A small network was shown many inputs. Here are its activations along a few directions, one row for each input.
In each table, some parts of the input vary, and every possible input appears once, in random order.
Descriptions start from the smaller parts, as in this example, which fits no table here: one of 3 separate values, together with either a single point or one of 11 places around a ring or (one of 6 places along a line, together with one of 8 places around a ring).
Shared parts are said once, and a part with two or three values counts as separate values.
In the rows, 128 means zero.

Other details of the inputs shift rows strongly along two fixed directions, in all tables alike. That doesn't count.

A family of inputs:
R1: [157 105 112 111  94 130 125  99 116 175 124]
R2: [ 87 166 144 142 159 106 114 151 130  13 183]
R3: [122 117 119 165  53  95 140 103 126  70 196]
R4: [116 151 133 114 193 147 116 158 130 120  99]
R5: [135 133 130 133 127 137 130 131 122 149 115]
R6: [100 138 138 165  84  94 138 125 133  35 197]
R7: [140 120 122 109 129 132 122 120 123 148 121]
R8: [119 118 118 114 201 127 131 152 146 119 106]
R9: [144 136 137 124  80 147 117 106 115 184 116]
R10: [149 116 123 109  87 138 125 105 116 179 124]
R11: [113 150 134 125 199 133 129 167 137 117  93]
R12: [108 130 136 112 192 138 129 159 144 124 103]
R13: [131 114 132 121 122 142 131 124 130 154 123]
R14: [156 113 115 123  92 138 120 103 106 177 122]
R15: [125 137 117 127 210 124 129 160 139 113  96]
R16: [143 120 116 134 135 124 130 127 124 147 113]
R17: [103 146 156 116 180 144 124 154 151 127  98]
R18: [147  96 125 121  90 136 133 106 122 180 125]
R19: [150 116 125 110  87 143 124 103 116 179 125]
R20: [135 104 124 121 128 131 131 123 131 152 122]
R21: [ 79 160 146 158 146 105 136 156 146   9 180]
R22: [139 127 127 133 130 129 131 131 122 148 113]
R23: [114 128 132 165  40 101 142 105 125  74 199]
R24: [141 123 122 134 132 127 130 129 123 148 114]
R25: [108 145 154 168  31 108 139 100 129  78 190]
R26: [109 128 119 165  92  89 139 120 136  38 199]
R27: [157 110 109 123  94 136 121 101 107 175 122]
R28: [150  90 114 122  95 131 134 103 124 178 126]
R29: [152 100 113 137  86 130 142 111 123 175 113]
R30: [114 151 131 112 196 142 117 161 130 119  97]
R31: [124 134 117 102 203 127 123 150 138 113 104]
R32: [109 161 153 104 182 143 115 154 146 123  95]
R33: [106 167 153 127 187 138 125 162 143 120  88]
R34: [144 121 109 123 137 132 121 118 116 144 120]
R35: [154 111 123 110  90 135 125 103 115 176 123]
Description of these inputs: one of 5 places around a ring, together with either a single point or one of 6 places along a line.
- Changing only the place on the ring of 5 turns R28 into R1. The same change can be made to R18. Which row results? => R35
- Which other rows does R9 become when the place on the ring of 5 takes its other values? List them by row number. => R17, R25, R32, R33
- Start at R26 and move only the place on the line of 6, one step at a time. The first step leads to R3. Which rows follow, in order? => R29, R6, R23, R21

A family of inputs:
R36: [ 94 181 136 144 188 112 116 155 155  48 124]
R37: [123  87 116 117  89 119 136 113 132 118 172]
R38: [136 135 142 103 138 138 126 128 154 186  79]
R39: [127 121 127 149 163 136 120 131 130 142 112]
R40: [102 148 137 152 132 157 146 161 131 128  87]
R41: [134 142 142 176  22 110 121  72 114 106 204]
R42: [145 113 131 158  90 108 130 113 111 141 159]
R43: [132 136 162 131  81 134 126 105 138 151 151]
R44: [121 144 157  84 160 161 119 130 127 175 101]
R45: [137  93  92 157  36 112 130  83 114  88 221]
R46: [ 86 181 148 131 184 131 103 147 126  37 161]
R47: [104 113 152 125  76 125 118 106 120  90 205]
R48: [ 86 155 159 141 146 150 150 177 151  88 112]
R49: [166 102  88 100 145 160 128 119 125 198  60]
R50: [105 127 130  93 170 126 128 148 151  88 117]
R51: [126 110 113 161 108  84 152 118 122  84 182]
R52: [117 141 139 144 135 150 146 174 121 159  72]
R53: [129 133 121 131 178 103 144 149 135  97 105]
R54: [163 129 136 136  91 127 123 110 110 193 116]
R55: [158 117 102  99 153 130 136 140 116 144  89]
R56: [ 97 138 128 138 192 137 101 151 126  63 148]
R57: [163  64 114 122  73 129 150  89 134 230 106]
R58: [151  98 124 101 137 135 142 120 150 205  62]
R59: [148 144 117 114  92 120 115 115 103 129 138]
R60: [100 150 121 142 194 109 132 151 155  52 120]
R61: [124 158 136 148 107  92 124 128 127  79 158]
R62: [174  91 110 125  68 139 119 101  83 197 144]
R63: [134 150 111 108 154 148 108 126 123 146  90]
R64: [139 109  99 116 175 122 139 152 123 118 128]
R65: [141 150 135 102 164 143 111 144 103 159 102]
R66: [116 111 158 153  69 113 127 101 139 103 193]
R67: [121 114 106 144 171 119 140 136 143 117 117]
R68: [123 142 136  80 144 146 117 131 134 165  90]
- Changing only one part turns R38 into R36. The same change can be made to R37. Which row results? => R45
- Describe the family of inputs behind these rows. => one of 3 separate values, together with either a single point or (one of 2 separate values, together with one of 5 places around a ring)
- List by row number the other rows that have the choice among 3 separate values in common with R51. => R42, R52, R53, R54, R55, R59, R61, R62, R64, R65

A family of inputs:
R69: [126 132 124 136 121 120 129 127 124 109 141]
R70: [168 100 111 125  76 139 132  98 110 210 104]
R71: [124 126 129 131 123 121 127 123 127 110 146]
R72: [106 160 150 106 237 161 121 185 145 146  50]
R73: [122 125 127 137 119 121 133 127 134 110 141]
R74: [124 127 128 136 120 120 133 128 131 110 141]
R75: [125 128 126 131 124 122 126 124 127 111 148]
R76: [115 153 149 125 114 130 121 127 132 113 137]
R77: [163 105 112 117 116 145 133 114 119 215  82]
R78: [121 127 129 121 155 127 128 141 134 118 123]
R79: [126 130 124 129 123 123 125 124 123 109 146]
R80: [120 123 128 130 121 121 130 126 131 111 145]
R81: [127 128 126 131 123 122 123 124 125 110 146]
R82: [124 128 128 137 121 119 131 125 129 110 141]
- Changing only one part turns R79 into R69. The same change can be made to R80. Which row results? => R73
- Describe the family of inputs behind these rows. => one of 2 separate values, together with either a single point or one of 6 places along a line
- Which other rows does R76 become when the choice among 2 separate values takes its other values? List them by row number. => R72
- Which other rows does R70 become when the choice among 2 separate values takes its other values? List them by row number. => R81

A family of inputs:
R83: [130 106 137 142  60 119 136 105 119 134 177]
R84: [117 143 144 150  67 129 119 116 114 102 174]
R85: [152  90  97 102 110 135 131 115 131 180 101]
R86: [130 101 132 113 107 157 132 113 122 191 101]
R87: [124 134 113 135 166 131 137 154 118 118 109]
R88: [117 134 142 120  73 123 125  96 125 104 177]
R89: [161  76  94 120  83 150 145 109 123 218 102]
R90: [ 90 170 130 143 230 116 165 188 174  56  79]
R91: [149 109 111 130  62 110 131  96 115 111 166]
R92: [115 139 141 154  89 111 127 127 116  90 182]
R93: [112 137 134 136 211 131 124 163 140  99 111]
R94: [123 150 122 126 201 122 110 144 130 111  98]
R95: [142 134 102 120 149 125 123 131 110 140  93]
R96: [117 139 133 114 216 121 117 154 148  87 109]
R97: [118 141 124 144 194 133 121 152 126 123 100]
R98: [129 126 150 137  73 135 136 126 140 171  76]
R99: [137 125 139 120 128 160 122 131 118 174  96]
R100: [128 130 140 123 167 139 129 154 127 145 105]
R101: [123 117 127 137  94 100 120 102 134  85 184]
R102: [107 147 118 165 113 106 132 134 111  49 178]
R103: [132 116 111 106 158 126 127 142 137 122 108]
R104: [135 119 132  99 147 129 128 129 134 162 109]
R105: [167 102 132 141  31 129 155  98 132 242  78]
R106: [132 117 116 152  80 116 138 116 113  98 172]
R107: [105 142 135 168 116 102 125 126 123  52 192]
R108: [135 117 138 120 149 142 134 142 126 163 105]
R109: [171  86 102 125  90 151 144 110 111 211  98]
R110: [139 131 128 134 130 141 124 137 113 172 106]
R111: [123 113 127 129 176 136 130 146 142 138 110]
R112: [128 107 115 146  79 119 141 118 124 104 172]
R113: [136  93 129 139  39 123 139  91 119 159 174]
R114: [113 148 132 150 113  90 115 113 124  45 192]
R115: [152 118 126 153 102 126 158 109 151 195  80]
R116: [112 151 144 102 212 124 124 164 145  94 110]
R117: [107 132 134  97 191 124 127 152 149 119 111]
R118: [108 164 147 129 101 118 116 116 129  56 188]
R119: [ 86 154 142  93 209 137 123 155 151  91 108]
R120: [118 139 134 147 111  94 117 111 128  48 192]
R121: [118 112 123 135  93 102 122 102 140  85 184]
R122: [128 142 111 111 191 123 124 154 125 110  91]
R123: [101 117 129 156 109 108 130 121 143  65 194]
R124: [146 131 127 129 108 165 114 125 112 196  91]
R125: [135 120 141 117 131 160 127 129 121 172  96]
R126: [141 155 124 111 125 155 109 122 125 168 104]
R127: [152 125 129 103 134 133 125 125 122 178 103]
R128: [104 133 148 115 179 152 125 154 136 125 102]
R129: [156  96 120 133 121 144 133 113 123 188 108]
R130: [129 150 132 142  75 106 117 107 112  99 181]
R131: [140 122 114 135  78 105 128 106 113  89 169]
R132: [103 163 147  97 207 142 119 157 145  92 104]
R133: [140 142 130 108 153 129 121 137 124 157 103]
R134: [141 149 128 104 126 150 115 122 126 168 104]
- Describe the family of inputs behind these rows. => one of 4 places along a line, together with either a single point or (one of 2 separate values, together with one of 6 places along a line)
- Changing only the place on the line of 4 turns R100 into R93. The same change can be made to R83. Which row results? => R111
- Which other rows does R120 become when the choice among 2 separate values takes its other values? List them by row number. => R93
- Which other rows does R91 become when the place on the line of 4 takes its other values? List them by row number. => R96, R116, R132
- List by row number the other rows that have the place on the line of 4 in common with R99. => R84, R86, R88, R98, R118, R119, R124, R125, R126, R128, R132, R134
